A small network was shown many inputs. Here are its activations along a few directions, one row for each input.
Each table varies a few parts of the input and shows all the possible inputs, shuffled.
Descriptions start from the smaller parts, as in this example, which fits no table here: one of 2 separate values, together with either a single point or one of 9 places around a ring or (one of 4 places along a line, together with one of 8 places around a ring).
Shared parts are said once, and a part with two or three values counts as separate values.

Other details of the inputs shift rows strongly along two fixed directions, in all tables alike. That doesn't count.

A family of inputs:
x1: -358 -475 347 -68 -103 314 -123 94 -41 -399 -23
x2: -375 -414 468 60 127 304 -114 -5 102 -179 68
x3: 245 -154 -253 161 -60 -119 -95 -7 248 117 178
x4: -49 -250 420 35 319 259 -74 244 -251 -293 -96
x5: 13 515 -402 88 -391 -355 268 -262 96 297 71
x6: 220 -16 -101 199 15 -200 -72 103 309 133 200
x7: 139 273 123 -174 96 -70 46 114 -430 45 -225
x8: -175 -468 -74 204 -222 -42 -139 9 648 -201 280
x9: 114 -132 207 -78 99 159 -171 147 -253 -144 -50
x10: -253 -211 -139 242 58 120 -204 -28 819 36 355
x11: -340 -40 275 23 103 151 -26 -133 -73 -45 4
x12: -4 -426 278 -61 138 336 -249 141 -344 -307 -125
x13: 101 287 129 -108 200 -66 158 109 -411 49 -258
x14: -19 497 -549 -25 -300 -174 185 -99 288 190 113
x15: 121 -162 249 -71 102 182 -184 140 -229 -184 -70
x16: 25 -111 216 63 253 81 -4 209 -156 -110 -38
x17: -113 366 -280 131 -42 -264 63 -253 443 266 159
x18: -158 -450 -8 369 -301 56 -116 -33 653 -70 354
x19: -194 360 161 -393 58 -90 267 -140 -353 128 -253
x20: -196 543 -117 -245 -189 5 172 -94 -474 -91 -180
x21: 125 -130 230 -77 87 146 -193 120 -242 -143 -118
x22: 223 -299 -267 202 -30 7 -51 -57 246 93 61
x23: 159 324 120 -220 104 -66 103 108 -489 29 -202
x24: 374 288 -395 -21 -116 -305 138 -124 6 306 4
x25: 338 167 -467 26 -77 -222 186 -121 19 312 -19
x26: 244 -240 -278 170 -29 -4 -5 -57 215 86 89
x27: -208 359 107 -433 99 -145 238 -125 -347 80 -279
Each input here is: either (one of 2 separate values, together with one of 6 places along a line) or (one of 3 separate values, together with one of 5 places along a line).
Question: List by row number the other inputs of the same sort as x8.
Answer: x1, x2, x5, x10, x11, x14, x17, x18, x19, x20, x27
Question: Change only the choice among 3 separate values in x6. List by row number the other rows that result.
Answer: x7, x23

A family of inputs:
x28: -29 -201 -202 150 -202 -158 27 -157 480 107 187
x29: 2 461 -49 -258 -151 -70 184 -30 -521 6 -225
x30: -108 -468 5 288 -165 58 -158 -8 522 -114 280
x31: -5 -256 72 334 33 30 -272 179 567 -149 335
x32: -53 461 18 -331 98 -82 235 -119 -435 187 -273
x33: -42 448 -199 -292 -7 48 206 -103 -504 86 -265
x34: 95 -735 423 -19 231 526 -323 287 -474 -466 -164
x35: -307 -298 542 -101 183 331 -106 129 -300 -318 -116
x36: 302 872 -719 27 -105 -619 397 -293 340 704 65
x37: 101 -43 -241 249 -213 -85 -140 74 465 -38 270
x38: 0 -155 -279 164 -154 -73 -37 -150 477 121 204
x39: -210 75 467 -223 178 245 -33 147 -588 -279 -229
x40: 390 263 48 -213 234 -128 128 87 -592 168 -295
x41: -136 -423 115 225 40 -22 -109 -43 563 -15 225
Question: What do these inputs look like to the network?
Answer: one of 2 separate values, together with either a single point or one of 6 places along a line
Question: Changing only the choice among 2 separate values turns x30 into x35. The same change can be made to x38. Which row results?
Answer: x32

A family of inputs:
x42: -305 -540 248 298 -125 135 -230 1 619 -229 307
x43: -78 440 -442 23 -135 -302 214 -270 352 299 140
x44: 439 245 -421 178 -16 -494 184 -51 401 475 152
x45: -356 376 395 -382 -49 88 248 -20 -804 -191 -357
x46: -442 -629 247 109 66 345 -348 57 456 -365 175
x47: 76 -840 186 280 140 271 -270 181 308 -283 120
x48: -48 477 -268 -181 -229 -304 250 -196 172 288 -15
x49: 309 431 -143 47 48 -273 28 21 46 273 43
x50: -464 270 266 -362 148 401 195 -42 -809 -158 -376
x51: 89 40 282 -233 250 107 9 70 -623 -5 -254
x52: -17 81 461 -237 329 285 -83 284 -684 -291 -335
x53: 28 -733 36 345 -89 313 -450 166 369 -337 328
x54: 407 215 -605 201 -286 -344 87 -32 344 241 162
x55: 362 166 -242 -85 -52 -227 166 -170 -147 282 -88
Question: What do these inputs look like to the network?
Answer: either one of 6 places along a line or (one of 2 separate values, together with one of 4 places along a line)
Question: Change only the place on the line of 4 in x53. List by row number the other rows that result.
Answer: x49, x51, x55
Question: List by row number the other inputs of the same sort as x46.
Answer: x42, x43, x45, x48, x50
